Each row below holds a small network's activations on one input, seen along a few directions.
In each table, some parts of the input vary, and every possible input appears once, in random order.
A made-up example of a description, with smaller parts first: one of 4 places along a line, together with either a single point or (one of 2 separate values, together with one of 5 places around a ring) or one of 11 places around a ring.
Shared parts are said once, and a part with two or three values counts as separate values.
(in the rows, 128 means zero)

Other details of the inputs vary at random and push rows far along three fixed directions, the same in every table; ignore that.

Table:
r1: [100 148 107 130 102 108 114 121  99 131 170  89 111 144]
r2: [153 141 126  91 154 135 125 148 121 132  87 117 134 146]
r3: [143 119 201 163 163 123  99 134 148 125 148 187 143 104]
r4: [123 104 127  74 202 150 135  99 161 104  98 146 184 133]
r5: [117 151 114 129  34 136 122 122 105 124 132 100 116 135]
r6: [173 140 190 133  85 142  89 141 124 137 160 167 154 145]
r7: [130 104 160 161 133 117 122 117 147 135 178 193 140  93]
r8: [134 193 112 131  69 112 143 145  99 112 150 102 136 128]
r9: [127 116  94  84 170 150 161 115 149 105  42 121 152 118]
r10: [148  98  80 151 164 110 151 134 102 198 159 115  64 152]
r11: [106  81 114 121 194 140 143 108 167 120  81 141 130  97]
r12: [128  96 191 146 138 137  87 111 145 139 151 187 142 116]
r13: [124 104 114 178 198 107 126 147 124 152 146 101  62 166]
r14: [174 122 188 153 133 134 111 140 139 143 136 198 144 115]
r15: [159  97 104 151 168 136 127 141 113 183 145 103  71 212]
r16: [100  75 121 100 185 157 131  94 161 118  81 141 141 124]
r17: [ 96  72 114 116 181 143 145  97 159 128  89 142 125  94]
r18: [156  98 175 149 113 130 114 126 130 162 142 199 129  95]
r19: [ 84 107  79 152 144 145 171 107 159 103 120 110 113 144]
r20: [129 141 126 144 174  98 107 167  99 155 144  78  78 173]
r21: [ 96 197 125 104  82 111 134 121 123  65 134  97 169  92]
r22: [128 170 105 112  50 126 127 124  96 126 154 103 133 138]
r23: [102 137 128 113 122 115 124 128 127 117 102 104 131  80]
r24: [110 134  82 137  78 146 173 115 146 106 106 114 127 135]
r25: [114 190 126 122  90 103 118 147 105  89 165  88 146 142]
r26: [134 197 121  81  60 130 135 134 114  75 122 109 185 121]
r27: [122  99 137  99 199 151 127 116 171  94  77 149 162 134]
r28: [156 130 102 155 145 121 132 165 104 161 140  92  72 194]
r29: [100 183 154  85  68 128  98 120 121  76 121  81 173 111]
r30: [143 126 104 153 137 100 132 166  87 191 128  89  59 135]
r31: [141 110 164 167 144 112 123 124 153 125 172 194 145  93]
r32: [116 118 178 161  99 111  98 128 123 137 169 161 124  87]
r33: [125 101 110  55 161 157 139 111 132 127  46 124 151 120]
r34: [110 122  98 111  83 137 154 115 129 129  92 119 123  96]
r35: [174 149 166 135  87 140 112 132 127 126 185 177 167 151]
r36: [156 119 157 177  75 130 122 132 136 137 154 185 124 108]
r37: [147 129  78 156 143 100 154 153  95 179 151  95  71 147]
r38: [ 87 144  94  85 135 137 136 117 124  98  88  43 135 145]
Description of these inputs: one of 2 separate values, together with either a single point or (one of 3 separate values, together with one of 6 places around a ring).
The inputs of r13 and r9 match in every part but the choice among 2 separate values. If r32 is changed in the same way as r13 into r9, which row does it become?
Answer: r18
Change only the choice among 3 separate values in r35. List by row number the other rows that result.
Answer: r6, r15
Change only the place on the ring of 6 in r3. List by row number the other rows that result.
Answer: r12, r20, r23, r29, r32
Change only the choice among 3 separate values in r12. List by row number the other rows that result.
Answer: r1, r16
Change only the choice among 2 separate values in r20. List by row number the other rows that result.
Answer: r2
Start at r31 and move only the place on the ring of 6, one step at a time. The first step leads to r7. Which rows follow, in order?
Answer: r1, r4, r25, r21
